Each row below holds a small network's activations on one input, seen along a few directions.
Each table varies a few parts of the input and shows all the possible inputs, shuffled.
Descriptions start from the smaller parts, as in this example, which fits no table here: ring(5) and (point or (values(2) and line(4)) or line(11)).
Shared parts are said once, and a part with two or three values counts as separate values.
(in the rows, 100 means zero)

Other details of the inputs shift rows strongly along two fixed directions, in all tables alike. That doesn't count.
To show where, the next rows are all for the same input, with only those details redrawn:
| 111 | 103 |  85 | 129 | 113 | 136 |  99 | 100 | 113 | 125 |  91 | 102 |
| 109 |  97 |  64 | 108 |  94 |  84 |  86 | 104 |  86 |  91 |  98 | 137 |
| 107 | 118 |  81 | 108 |  88 | 105 | 118 | 102 | 147 | 108 | 126 |  72 |
| 114 | 103 |  85 | 128 | 113 | 141 | 104 |  97 | 117 | 133 |  92 |  91 |
| 111 |  86 |  63 | 119 | 108 |  93 |  74 | 103 |  61 |  99 |  75 | 164 |
| 112 |  90 |  83 | 139 | 125 | 149 |  84 |  96 |  87 | 125 |  69 | 122 |
| 109 | 118 |  86 | 113 |  92 | 117 | 122 | 103 | 153 | 117 | 123 |  66 |
| 112 | 104 |  76 | 123 | 104 | 118 |  99 |  97 | 109 | 113 |  95 | 110 |

Table:
R1: | 119 |  88 |  98 |  82 |  67 |  81 | 110 |  92 | 131 |  96 | 130 |  90 |
R2: |  81 |  89 |  91 |  74 |  59 |  31 | 106 |  95 | 107 |  86 | 112 |  91 |
R3: |  88 | 114 | 138 |  80 |  84 |  97 | 103 | 109 | 129 | 107 | 108 |  42 |
R4: | 108 | 106 |  69 |  74 |  75 |  55 | 112 | 103 | 123 |  78 | 141 | 122 |
R5: | 109 | 108 | 137 | 140 | 132 | 153 |  88 | 109 |  74 | 112 |  65 |  77 |
R6: |  82 | 108 | 114 | 104 | 108 |  98 |  76 | 109 |  74 | 101 |  83 |  96 |
R7: |  77 |  74 |  92 |  77 |  96 |  72 | 105 |  83 |  78 |  89 |  98 | 140 |
R8: |  69 | 106 |  73 |  79 |  81 |  46 | 116 | 101 | 110 |  82 | 119 |  99 |
R9: | 114 | 101 | 141 | 104 | 106 | 109 |  90 | 106 |  77 |  89 |  85 |  77 |
R10: |  88 |  70 | 115 | 102 | 101 | 132 | 109 |  77 | 100 | 130 |  78 |  87 |
R11: | 109 |  98 |  59 | 101 |  88 |  65 |  84 | 105 |  77 |  82 | 101 | 151 |
R12: |  87 |  86 | 116 |  75 | 122 |  97 |  72 |  96 |  41 |  86 |  75 | 156 |
R13: |  76 | 108 | 100 | 110 |  85 |  94 | 120 |  97 | 136 | 118 | 107 |  49 |
R14: | 110 | 106 | 140 |  70 |  85 |  78 | 117 | 107 | 109 |  69 | 129 |  69 |
R15: |  78 |  77 |  84 | 107 | 127 | 122 |  94 |  85 |  66 | 112 |  67 | 137 |
R16: | 115 |  98 | 105 |  94 |  90 | 114 | 127 |  91 | 157 | 106 | 133 |  73 |
R17: |  82 | 101 |  97 |  64 | 112 |  66 |  84 | 107 |  59 |  76 | 104 | 143 |
R18: | 108 | 114 | 136 |  68 |  99 |  83 | 124 | 109 | 114 |  66 | 129 |  79 |
R19: |  81 | 118 | 113 | 103 | 126 | 132 |  92 | 107 |  92 | 117 |  82 |  84 |
R20: |  91 | 107 | 142 |  75 |  91 | 110 | 113 | 100 | 132 | 105 | 117 |  50 |
R21: | 108 |  97 | 106 |  89 | 129 |  82 |  79 | 109 |  27 |  59 |  83 | 163 |
R22: | 105 | 124 | 119 | 112 | 122 | 119 | 104 | 110 |  85 |  87 |  90 |  86 |
R23: | 116 |  95 | 109 | 164 | 123 | 181 |  93 |  90 | 114 | 155 |  64 |  76 |
R24: | 114 |  90 |  83 |  85 |  54 |  41 |  96 | 102 | 117 |  82 | 128 | 101 |
Q: The inputs of R5 and R9 match in every part but one. If R23 is changed in the same way as R5 into R9, which row does it become?
A: R24
Q: What do these inputs look like to the network?
A: line(4) and ring(6)
Q: Change only the ring(6) part in R15. List by row number the other rows that result.
A: R2, R7, R8, R10, R13
Q: A walk changes only the line(4) part. It starts at R14 and steps to R20. List the rest of the walk in order.
A: R10, R1
Q: Change only the ring(6) part in R20. List by row number the other rows that result.
A: R3, R6, R12, R17, R19
